Each row below holds a small network's activations on one input, seen along a few directions.
In each table, some parts of the input vary, and every possible input appears once, in random order.
A made-up example of a description, with smaller parts first: line(6) and (point or ring(9) or (values(2) and ring(5))).
Shared parts are said once, and a part with two or three values counts as separate values.
In the rows, 128 means zero.

Other details of the inputs shift rows strongly along three fixed directions, in all tables alike. That doesn't count.

Rows:
R1: [114 173 138 127 132 122  83 109  96 142 144 144]
R2: [145  23 137 106 135 128 174 133 162 122  77 158]
R3: [ 90 191 125 131 114 112  99  90 105 141 164 128]
R4: [134 177 101 153 124 134 129 141 121 132 152  81]
R5: [144 146 107 120 135 127  82 210  90 141 157 126]
R6: [152  97 117 134 135 142 165 165 160  99 111 107]
R7: [147  98 128 106 143 135 163 138 136  99 116 144]
R8: [131  63 160  69 145 103  76 153  86 153 107 203]
R9: [ 95  52 151  90 111  83  44 121  71 184  99 216]
R10: [128 150 114 147 114 125 115 120 117 137 130 111]
R11: [ 96 232 118 144 120 124  96 101 107 141 182  99]
R12: [130 119 138 109 128 128 121 122 123 119 121 158]
R13: [165 133 102 131 149 143 117 222 109 104 139 107]
R14: [116 159 136 146 127 143 195  57 191 110 125  93]
R15: [151 137 107 162 134 158 210 134 180  98 122  68]
R16: [ 94 180 142 135 123 117 103  70 111 150 142 129]
R17: [114 192 136 139 130 135  91  99 106 140 154 121]
R18: [ 89 152 140 118 108 102  80  75  96 147 141 164]
R19: [138 165 105 128 142 129  89 213  93 130 165  98]
R20: [126 144 112 169 104 142 197  68 191 110 113  76]
R21: [127 133 144  98 138 122  75 148  95 149 143 157]
R22: [157  94 112 125 133 136 171 161 162 113 115 106]
R23: [188  64 115 101 152 140 120 242 106 109 111 156]
R24: [160 138 100 155 139 163 214 162 186  93 134  61]
R25: [ 84  77 168 146  89  98 116  31 134 160  84 166]
R26: [105 204 105 158 119 125 106 143 118 137 168  75]
R27: [149  48 160  91 147 134 159 121 157 121  90 161]
R28: [132 161 126 117 135 130  89 146  92 124 147 146]
R29: [157 108 119 144 133 145 159 171 157 101 125 108]
R30: [ 68 189 138 135 104 100 102  45 106 153 154 131]
R31: [152 129 134 113 147 144 120 152 130 116 136 137]
R32: [153  93 145 109 149 147 158 127 148 111 108 138]
R33: [135  84 127 126 118 127 168 113 157 127 102 117]
R34: [174 161  88 138 144 153 130 231 123 105 156  93]
R35: [158  22 146 105 138 127 163 170 154 114  88 153]
R36: [100  99 136 146 107 118 135  56 141 145  98 147]
R37: [112 140 127 130 126 114  82 148  87 148 137 126]
R38: [115  79 150 153 111 125 191  63 181 121  89 117]
R39: [121 219 117 140 136 134  97 127 111 130 172 106]
R40: [129 154 129 121 136 136 135 124 124 117 138 124]
R41: [105 138 120 174 111 141 208  40 189 118 109  83]
R42: [138  53 150  70 137 102  74 158  73 134 103 224]
R43: [104 150 140 110 125 113  95 106 100 148 142 148]
R44: [167 152  85 139 146 153 128 213 125 106 156 101]
R45: [ 71  90 166 148  87  98 134  22 155 162  95 147]
Each input here is: ring(5) and (line(4) or values(5)).
Changing only the ring(5) part turns R5 into R24. The same change can be made to R26. Which row results? -> R19
Changing only the ring(5) part turns R15 into R23. The same change can be made to R4. Which row results? -> R10
Change only the values(5) part in R44. List by row number the other rows that result. -> R6, R20, R29, R34
Start at R17 and move only the line(4) part, one step at a time. The first step leads to R1. Which rows follow, in order? -> R28, R42
Change only the ring(5) part in R7. List by row number the other rows that result. -> R3, R18, R30, R42

Rows:
R46: [153  47 157  65 162 114  89 187 100 122 118 214]
R47: [112 239 104 146 144 140 137 102 125 126 182  76]
R48: [181  33 158  91 171 158 178 203 157  98  80 144]
R49: [129 101 166 118 139 132 156  72 165 118  83 150]
R50: [148 152 110 122 145 127 132 171 117  87 140 128]
R51: [163 136  90 110 119 116  54 232  47 149 160 149]
R52: [136 227  81 120 142 131  63 196  57 121 189 121]
R53: [105 218 126 153 124 145 152 123 139 115 188  48]
R54: [140  24 154  64 142 101 129 145 120 159  95 183]
R55: [165 170 106 157 128 174 173 113 168  83 148  89]
R56: [120 122 114 169 108 128 175 103 179 115 114 124]
R57: [ 34 134 143 141  81  75  51  19  89 219 118 153]
R58: [127  78 127 163 103 147 244  67 248  94  94  73]
R59: [ 44 110 180 151  82  81  63   9  98 198  82 154]
R60: [163 127 105 150 132 148 123 178 112 115 128 115]
What is each input in this table made of? -> values(3) and ring(5)
Changing only the ring(5) part turns R48 into R49. The same change can be made to R54. Which row results? -> R47
Change only the values(3) part in R59. List by row number the other rows that result. -> R57, R58
Start at R53 and move only the ring(5) part, one step at a time. The first step leads to R58. Which rows follow, in order? -> R56, R50, R46
